These are the activations of a small neural network, seen along a few directions. Each row is one input.
In each table, some parts of the input vary, and every possible input appears once, in random order.
A made-up example of a description, with smaller parts first: one of 3 separate values, together with either a single point or one of 9 places along a line or (one of 6 places along a line, together with one of 8 places around a ring).
Shared parts are said once, and a part with two or three values counts as separate values.
In the rows, 128 means zero.

Other details of the inputs vary at random and push rows far along two fixed directions, the same in every table; ignore that.

Rows:
row 1: [117 114 125 117 114 124 123 132 122 131 113 127]
row 2: [116 115 124 116 120 126 122 139 123 132 112 126]
row 3: [120 122 134 104 120 122 128 142 121 129 125 120]
row 4: [111 120 126 118 127 125 125 136 123 136 110 125]
row 5: [135 132 139 163 139 136 138 124 146 130 175 134]
row 6: [149 133 139 165 131 127 137 123 151 135 164 139]
row 7: [107 123 130 113 126 122 128 142 123 128 121 116]
row 8: [119 127 127 117 127 137 129 134 129 135 100 120]
row 9: [109 124 122 112 126 130 130 125 121 139 116 131]
row 10: [203 197  93 169 202 110  75  74  61  11 130 148]
row 11: [125 121 126 116 114 136 127 130 128 130 102 121]
row 12: [115 117 125 105 115 126 130 132 120 127 129 119]
row 13: [112 123 120 116 115 118 131 131 128 130 114 123]
row 14: [144 137 139 174 138 146 134 121 154 133 149 137]
row 15: [107 123 126 118 123 125 126 131 123 136 111 129]
row 16: [120 119 116 107 123 127 127 135 128 132 120 121]
row 17: [127 131 131 111 117 134 136 125 125 138 103 128]
row 18: [103 126 130 113 122 122 130 136 123 128 123 118]
row 19: [127 122 122 110 117 141 131 124 126 134 107 123]
row 20: [125 122 126 106 121 120 125 139 129 134 117 122]
row 21: [147 124 132 170 134 131 126 134 156 128 163 133]
row 22: [151 134 134 169 133 149 143 114 149 134 153 141]
row 23: [140 133 131 164 140 135 135 121 153 135 167 137]
row 24: [144 133 147 163 129 129 140 126 144 130 172 137]
row 25: [166 192  92 113 193  81  68  85  29  19  87 140]
row 26: [140 126 137 176 130 132 135 122 146 132 158 144]
row 27: [119 127 125 119 116 135 135 126 127 132 101 125]
row 28: [126 121 127 106 115 118 125 132 127 134 118 122]
row 29: [162 133 143 165 137 146 132 127 152 134 151 138]
row 30: [142 127 133 169 133 137 139 116 144 135 163 146]
row 31: [115 124 118 108 129 125 129 133 128 136 119 120]
row 32: [117 131 128 107 124 119 129 132 128 138 116 124]
row 33: [123 135 132 110 124 135 132 127 127 140 103 126]
row 34: [121 117 117 107 116 124 128 129 127 132 121 121]
row 35: [154 129 137 172 135 148 129 129 154 129 149 135]
row 36: [118 131 123 111 126 142 134 123 127 138 106 125]
row 37: [146 153 101 121 148  98  93 108  84  65 108 127]
row 38: [141 124 140 168 133 133 129 137 148 122 171 130]
row 39: [119 114 121 110 117 129 127 126 120 135 118 129]
row 40: [133 125 132 109 115 135 128 128 126 136 104 124]
row 41: [144 133 149 161 141 130 134 133 146 132 170 132]
row 42: [119 124 130 112 117 122 132 127 119 139 113 133]
row 43: [127 131 133 110 129 135 131 133 127 140 102 123]
row 44: [122 128 123 111 130 142 133 129 127 138 105 122]
row 45: [138 133 134 171 137 130 131 126 155 132 162 135]
row 46: [107 123 128 115 114 120 134 134 121 125 122 120]
row 47: [113 117 129 112 112 121 126 137 122 123 124 117]
row 48: [153 126 143 165 137 134 128 129 146 136 161 143]
row 49: [125 118 131 109 115 123 125 130 120 137 115 130]
row 50: [111 130 136 106 123 121 132 135 121 133 124 121]
row 51: [115 123 117 110 118 123 136 126 126 133 119 125]
row 52: [121 127 128 107 128 119 127 137 128 138 115 121]
row 53: [113 121 123 111 130 130 129 131 121 139 115 127]
row 54: [142 129 135 171 141 130 129 132 155 132 161 132]
row 55: [118 116 120 110 123 131 126 133 121 135 117 128]
row 56: [109 123 124 108 117 125 138 129 118 128 127 122]
row 57: [144 125 137 161 136 138 133 131 146 126 176 132]
row 58: [115 127 132 111 124 124 128 129 121 141 113 131]
row 59: [109 123 126 106 128 127 132 136 121 131 126 118]
row 60: [121 121 135 104 114 120 128 135 120 129 126 120]
Each input here is: one of 3 separate values, together with one of 4 places along a line, together with one of 5 places around a ring.
Changing only the place on the line of 4 turns row 33 into row 32. The same change can be made to row 14. Which row results? -> row 45
Changing only the place on the line of 4 turns row 16 into row 10. The same change can be made to row 23. Which row results? -> row 36
Which other rows does row 15 become when the choice among 3 separate values takes its other values? List them by row number. -> row 9, row 58
Which other rows does row 42 become when the place on the line of 4 takes its other values? List them by row number. -> row 6, row 17, row 24
Which other rows does row 30 become when the place on the ring of 5 takes its other values? List them by row number. -> row 9, row 39, row 53, row 55
Which other rows does row 49 become when the place on the line of 4 takes its other values? List them by row number. -> row 28, row 40, row 60

Rows:
row 61: [ 95 115 125  83 109 146 140 131 126 166  74 123]
row 62: [140 110 142 168 125 118 133 142 161 140 180 132]
row 63: [128  97 160 166 100 177 166 152 206 206 148 129]
row 64: [136 128 153 170 139 135 151 133 161 146 198 138]
row 65: [128 133 134 154 140 106 131 122 127 123 170 139]
row 66: [126 132 132 153 132 115 134 120 124 115 169 143]
row 67: [121 121 156 174 129 133 146 142 168 159 195 133]
row 68: [145 138 135 167 135 156 142 115 162 152 145 144]
row 69: [130 142 101 103 140 106 103 117  81  75 118 117]
row 70: [131 113 144 188 133 124 137 135 168 144 194 136]
row 71: [165 162 121 173 167 136 113  98 119  89 126 142]
row 72: [137 120 143 160 131 136 137 144 161 137 180 125]
row 73: [195 180 117 161 173 119  90  87  89  54 112 144]
row 74: [155 125 139 178 127 164 141 129 179 161 152 141]
row 75: [181 167 112 141 157 125  95  95  99  76 105 142]
row 76: [142 159 110 111 156 124 111  97  80  95  86 142]
row 77: [126 125 118  89 117 111 113 127  98 103 116 114]
row 78: [121 150 106  98 145 102 115 107  72  82 122 126]
row 79: [148 132 146 152 135 113 115 137 133 117 166 130]
row 80: [138 140 103 102 140 103 103 118  82  74 119 118]
row 81: [106 112 120  87 100 146 139 141 130 160  69 114]
row 82: [ 48  84 115  25  76 105 133 169 113 167  62  93]
row 83: [163 176 108 140 168 124 110  88  91  83 109 150]
row 84: [118 137 118 108 125 137 134 117 116 135  86 126]
row 85: [ 97 120 110  68 118 136 122 128 102 137  51 118]
row 86: [157 147 129 132 149 107 106 121 107  81 147 126]
row 87: [137 160 110 142 163  86 100 102  85  68 144 135]
row 88: [195 167 125 189 172 133 108  98 121  78 140 147]
row 89: [125 102 172 177 104 179 184 143 212 222 167 141]
row 90: [143 143 114 117 134  94  96 115  83  66 124 131]
row 91: [ 74 110 108  65 104 106 123 140  96 118  87 111]
row 92: [ 43  92 114  18  77 121 147 153 107 168  70  92]
row 93: [151 166 116 160 177  96  93 110  87  56 155 135]
row 94: [134  86 164 180 100 186 167 153 217 218 165 137]
row 95: [154 135 145 183 136 155 153 114 160 156 157 149]
row 96: [ 45  88 134  36  80 129 158 168 138 189  90  95]
row 97: [104  91 177 171 102 150 177 165 205 217 209 134]
row 98: [ 86 125  99  43 111 131 122 129  97 135  31 111]
row 99: [160 156 102 115 150 124 102 107  95  86  84 134]
row 100: [145 169 113 129 159 125 111  96  92  86  93 135]
row 101: [193 171 108 161 180 121  88  90  86  55 115 149]
row 102: [108 112 117  95 108 108 121 142 110 114 114 120]
row 103: [ 71  88 128  37  86 122 143 172 129 166  84  94]
row 104: [ 56  88 125  19  80 109 133 178 112 167  62  92]
row 105: [184 156 118 170 158 132 112 103 116  89 127 143]
row 106: [ 90 123 117  96 113 108 127 129 105 117 117 123]
row 107: [ 80 118 114  56 118 111 125 145 100 121  87 102]
row 108: [164 175 110 157 180  91  82 109  75  40 149 135]
row 109: [153 128 140 189 136 159 145 120 168 149 153 141]
row 110: [149 111 155 181 121 121 133 138 170 146 194 136]
row 111: [136 101 152 196 111 143 149 147 187 158 208 139]
row 112: [164 116 154 173 122 161 137 127 172 162 150 143]
row 113: [ 81  93 124  28  70 140 142 153 120 181  27 100]
row 114: [109  77 161 176  94 164 175 157 213 207 208 124]
What do these inputs look like to the network? -> one of 6 places along a line, together with either one of 4 separate values or one of 5 places around a ring
Changing only the place on the line of 6 turns row 108 into row 67. The same change can be made to row 94. Which row results? -> row 61
List by row number the other rows that have the place on the line of 6 in common with row 75. -> row 73, row 77, row 79, row 86, row 90, row 110, row 112, row 113
Which other rows does row 94 become when the choice among 4 separate values takes its other values? List them by row number. -> row 63, row 74, row 81
List by row number the other rows that have the place on the line of 6 in common with row 97. -> row 64, row 65, row 66, row 76, row 78, row 83, row 89, row 95
Which other rows does row 107 become when the place on the ring of 5 takes its other values? List them by row number. -> row 70, row 91, row 93, row 114

Rows:
row 115: [ 96  65 146 112  69 164 152 169 185 213 102 117]
row 116: [144 117 136 177 140 105 135 148 139 104 196 137]
row 117: [141 133 136 173 129 117 120 140 134 113 209 125]
row 118: [ 54 128 119  25 110 121 138 140  81 143  34  96]
row 119: [131 159  96  94 163  60  78 111  59  36 114 105]
row 120: [122 170  90 116 159 100  96  85  48  46  77 131]
row 121: [168 146 153 175 153 127 125 126 148 138 159 143]
row 122: [165 129 119 190 136 152 123 120 162 116 148 134]
row 123: [ 76  82 155 100  71 162 185 148 169 212 127 114]
row 124: [157 178  92  97 174 114  85 107  68  47  68 116]
row 125: [152 158 150 175 151 135 135 121 152 130 163 146]
row 126: [148 136 126 169 151 141 141 104 139 131 183 150]
row 127: [177 133 145 171 134 127 130 113 143 132 168 148]
row 128: [ 93 108  97  15  88 133 127 141  96 131  30  93]
row 129: [ 61  76 129 109  87 156 170 153 178 220 125 125]
row 130: [109  67 155  94  67 167 162 166 180 214 114 116]
row 131: [139 149 134 173 170 141 137 117 145 137 174 145]
row 132: [163 130 137 189 135 125 120 117 149 132 155 149]
row 133: [161 145 142 170 131 135 140 109 146 124 172 151]
row 134: [138 118 149 166 138 115 113 132 147 103 203 135]
row 135: [ 88 114 119  20 106 126 115 158  91 145  21  99]
row 136: [134 176  90 108 153  92  88  91  58  47  75 140]
What do these inputs look like to the network? -> either one of 4 separate values or (one of 3 separate values, together with one of 6 places along a line)
